[8, 2, 2, 0, 1, 6, 1] | 0, 8
[80, 17, 16, 7, 51] | 16, 80
[5480, 9531, 7848, 6159, 2864] | 7848, 9531
[15, -27, 45, -14, -48] | 45, 45
[31, 554, -61, -402, -723, 213, -188] | -402, 554
[9359, 2786, 1023, 4378, 4759] | 1023, 9359
[-10, -12, 28, -33, -34, 13, -14] | -33, 28
---
 37  -15   29  -12  -25    0    3
-19    4  -24    9  -15    4    6
-20    6  -20   -3   -2   28   27
: -24

 17    4    8  -11  -17  -17    7
 12    7  -25   -8   31    6   -1
: 8

-15   12    1    5   16
 10   29    5    3    5
 -6  -28    3   -9   -1
: 5

 11   29   14   18    8   17
  1  -19   10  -12  -35   28
: 14

-36   11  -19    1    1   21  -15
 -4  -32   15  -28  -28  -18   -7
: -19

 27   20   13  -30
  0   25   12   21
: 13

-18   21   34   -4
  6  -12  -33   -1
 25   22    3   10
: -33
---
((26, 37, 10, 15), (16, -2, 11, -7)) ans = 16
((9, 6, -5, 1, 12, -3, 5), (-2, 1, -33, -1, 5, -5, -3)) ans = 12
(-15, -9, 41, 6, 9, -19) ans = 9
((30, 28, -1, 29, -1, -1), (30, 0, 29, 31, 1, 1), (0, 30, 30, 30, -1, 0)) ans = -1
(0, 1, 3, 42, 35) ans = 35
((4, 42, -8, -18, -10), (-20, -3, -32, -16, 21), (-20, -8, -30, -13, 24)) ans = -10
((2, -21, -1, 4, -30, -15, 16), (23, 32, -31, -16, -22, -6, -20), (-2, -16, -28, -5, 30, 15, -18)) ans = -30
((-20, 36, -34, -18, -13, 30), (-31, -14, -42, -16, -26, -2)) ans = -13
(33, 31, 30, 25, 28, 31) ans = 28
(-28, 6, 32, -11, -10, 8) ans = -10
---
[ 20 -25 -25 -21  12 -29  19] | 19, 20

[-41  -1  27   2] | 2, -41

[[-28 -10 -10  35  -4  -6]
 [-25 -36  -3   8  -2 -12]
 [-21   1 -23   7 -20 -28]] | -6, -21

[-39  27  22  23] | 23, -39

[ 30  32 -15 -27] | -27, 30

[[ -6  -8   9   5   9  -1]
 [ -4  32  11  -2   0  -4]
 [  8 -26 -38  -1 -14   1]] | -1, 8

[[ -5  16  29  27 -18 -12  15]
 [-12  12  38   7 -22 -18   9]] | 15, -12

[19  4 -8 11 32] | 32, 19
---
[[ 15  42  14 -14  -7 -15]
 [ 14  11  16  19  -7 -18]
 [ 16  11  41 -15  -6 -13]] Answer: -15

[[-13   1 -17  -5 -20   9]
 [ 23  10 -28 -17 -16 -17]
 [-32  -7  15   3 -10   9]] Answer: 9

[[  5 -18  -6 -25  29 -18  16]
 [ 16  27   2 -12 -22 -12 -29]
 [ 13  28 -24  16  21 -29 -25]] Answer: 16

[[-26  18  32  21  -9]
 [-22  10  20  15  -6]
 [-18  13  31  22  -6]] Answer: -9

[[-13 -11  -1 -17 -32]
 [-11   3 -11 -21 -10]
 [ 25  18  18   7  24]] Answer: -32

[[-40  11  16  25]
 [ 10  13 -13 -31]
 [ 37 -19  15 -28]] Answer: 25

[[ -3  -8   1  -1   7  -3   6]
 [ -3  -4   4  -6   4   8   4]
 [ -1   3   4   0 -40   0   7]] Answer: 6

[[-31   1 -23  30 -27]
 [-35  16  15  15 -41]
 [ 28   5  31 -33  22]] Answer: -27

[[ 19  34 -30 -20 -20  21]
 [-36  15 -36   0  28 -33]
 [ 17  31 -31   7 -13 -14]] Answer: 21

[[ 32  28 -12 -23  10  27]
 [ 35  29 -12 -23  10  31]
 [ 29  28 -12 -23  10  27]] Answer: 27
---
[40  9 32  6]	9
[-11  11   2 -13  31]	11
[ 19  19 -15 -27 -30  31]	19
[ 39   4 -18 -22]	4
[ -6 -15  13  11 -23  -1  31]	-15
[-24 -19  -6 -38 -18  15   0]	-19
[ 34  -2 -20 -17]	-2
---
[[-11   5 -19 -14]
 [ 15 -31   8  19]] result: 5

[[ -3  34 -37  31  10   1]
 [ 30 -17  29 -11   5 -29]
 [ 34  30 -33 -15 -17 -14]] result: 31

[-14 -21 -35 -14 -29   7] result: -14

[[ 16  -3   2   7  20 -14]
 [-20 -31  35 -16 -21   9]] result: 7

[-30   4 -14 -14   2 -21  25] result: 2

[-40 -26 -11  36  39 -38] result: 36
---
0.1,1.3,1.9,-1.8,0.6,-0.7,0.0 ans = -1.8, 1.9

0.17,-0.01,-0.16,-0.13,-0.17 ans = -0.16, 0.17

-0.053,-0.191,-0.125,0.023,-0.088,0.127,0.115 ans = 0.023, 0.127

-162.837,-98.695,-131.719,174.352,-181.092 ans = -131.719, 174.352

0.83,-1.15,0.15,-2.04,-1.15
-0.34,-1.06,-0.10,-2.06,-1.06
1.98,1.94,-0.26,1.04,1.94
ans = -0.10, 1.98

1.738,0.992,1.214,1.488,-1.154 ans = 1.214, 1.738

-1.16,0.11,1.43,-0.51,1.67 ans = 1.43, 1.67

-10.62,1.01,-1.02,5.50,5.78,3.59,15.15 ans = 5.50, 15.15
---
array([[-29,  -5,  -5,  -8],
       [ -6,  -4,  -5,   9],
       [-10,   4,  20, -41]])
-10

array([[ -8,  10,   6,   5,   1,   4,  -1],
       [ 24, -39, -24, -10,  -3,  -6,   3],
       [  2,  -3,  -8,  -2,   0,  -1,   0]])
2

array([[  3,   1,   7,  12,  11,  13,   6],
       [  5,   0,   0,   5,   7,   7,   1],
       [-12,  -3, -17, -31, -32, -36,  -6]])
-12

array([[-14,  -6,  31, -27,  25,  23,  25],
       [ -8,  31,  -5, -26, -12,   2,  35],
       [ 26,  18,  22,  33,   3,  36,  25]])
26

array([[  5,  -4,  -1,   6,  -7,  18,  -9],
       [ 41, -32, -24,  41, -35,   9,  31],
       [ -4,  -6, -19, -11, -30, -15,   4]])
-4

array([[-18,  25, -21,  41, -17],
       [ -8,  18, -21,  32, -12],
       [-18,  16, -19,  31, -17]])
-18
---
[[  1  -3 -30 -10]
 [ -1  -9  -6  -3]] out -10

[[ -5 -30   2   1   9]
 [-14  -6  -9  -4   7]] out 1

[ -5 -12   0   6  -5 -33] out 6

[-10 -30 -26 -13  28] out -13

[ 10 -25  30  -8] out -8

[-20  10 -13   4  35] out 4

[-32 -31  -6  13  42  -5] out 13

[-26 -32  17  37  21 -19] out 37
---
[ 35  -1  -3 -15 -16] out -16, 35

[[ 39   9 -20  -4  -6  -6]
 [ 35  29  31 -34 -36   5]] out -6, 35

[[ 25  12 -16  -2 -19  -8]
 [ -1 -36  31  -8   5  17]] out -8, -1

[  4  35  18  -4 -19 -10] out -10, 4

[32 22 24 32 23 31 13] out 13, 32

[[-23 -24 -31 -14   9]
 [  3 -16 -30 -15   9]] out 9, 3
---
[-12 -32  32  13  12 -28 -28] ⇒ 12
[ 357 -518 -464  711] ⇒ -518
[8 1 1 0 0 7 4] ⇒ 0
[ 974  772 -660  370  547] ⇒ -660
[ 75  88 101  66 196  62] ⇒ 66
[18 80 27 79] ⇒ 80
[ 879 -969  148  411] ⇒ -969
---
[[-14   5 -25  20]
 [  2  28  30  -1]
 [-28 -10  16  28]] gives 5

[ 31  17  23   5  -8  -4 -14] gives 17

[  7  31 -27  12] gives 31

[[ 22  27  31  -6]
 [ 14   8 -34  23]] gives 27

[ -4 -28 -33 -15] gives -28

[ 4 38 13  6 38 33] gives 38

[[ 31 -12 -13  41 -21  -2   2]
 [ 39   9  -7 -34 -24   9  12]] gives -12
---
[ -8  -4 -10  14  -3 -32 -37] -> -8
[-5 -4 38 11] -> -5
[-33  31  -5  35  -1] -> -33
[-21  -6 -26  -4 -32  10  30] -> -21
[ 24  29  16  30 -23  12] -> 24
[  4 -14  10 -39  29] -> 4
[-41 -37  31 -40  22  17  19] -> -41
---
-38,4,27,0,11,4,-20
8,-14,24,4,8,20,5
15,-3,-7,-15,3,12,24
yields 4

5,-36,-15,18,6,-30
0,2,0,2,2,-1
1,2,0,8,-4,-6
yields -36

1,-24,-24,-8
8,-33,-18,0
3,-39,-27,-3
yields -24

26,-28,12,3
-9,32,12,-5
13,-40,-8,19
yields -28

-7,-22,10,18,27,31,18
9,-11,16,4,5,10,-13
-16,-10,-8,9,16,14,25
yields -22

-31,-26,12,4,-17
32,23,-15,-1,14
34,26,-17,1,16
yields -26

-24,2,-13,-16
21,37,38,9
-32,-8,2,-30
yields 2
---
[ 12 -21 -19  37 -37] -19, 37

[  8 -13  -1  34 -24] -1, 34

[ -1  34 -11   3   9] -11, 34

[[ 16  37  20  31   2 -32  31]
 [ 18  33  21  31   4 -42  37]
 [-15 -28 -15 -33 -13  38 -29]] 31, 38

[ 19  23 -25 -29  36] -25, 36

[-22  23  27 -32 -38] 27, 27

[ -6  13 -19  15 -23  26  34] 15, 34

[ 13  -6  -8  15  37 -27   0] 15, 37
---
array([ 11,   9,  17,  20, -15,  31]) -> 11

array([ 11,  29, -17,  34, -26, -32]) -> -17

array([ -9,   2, -20,   6, -31]) -> -9

array([[  9,   7,  -8,  12, -11,  16],
       [  6,  -8,  -1,  -4,   8, -10],
       [ 10,  -9,  35,  -7,   2,   1]]) -> -9

array([ 18, -12,  34,  37,  17,  14]) -> 17

array([ 20,  32,  13, -25, -19, -31, -29]) -> -25
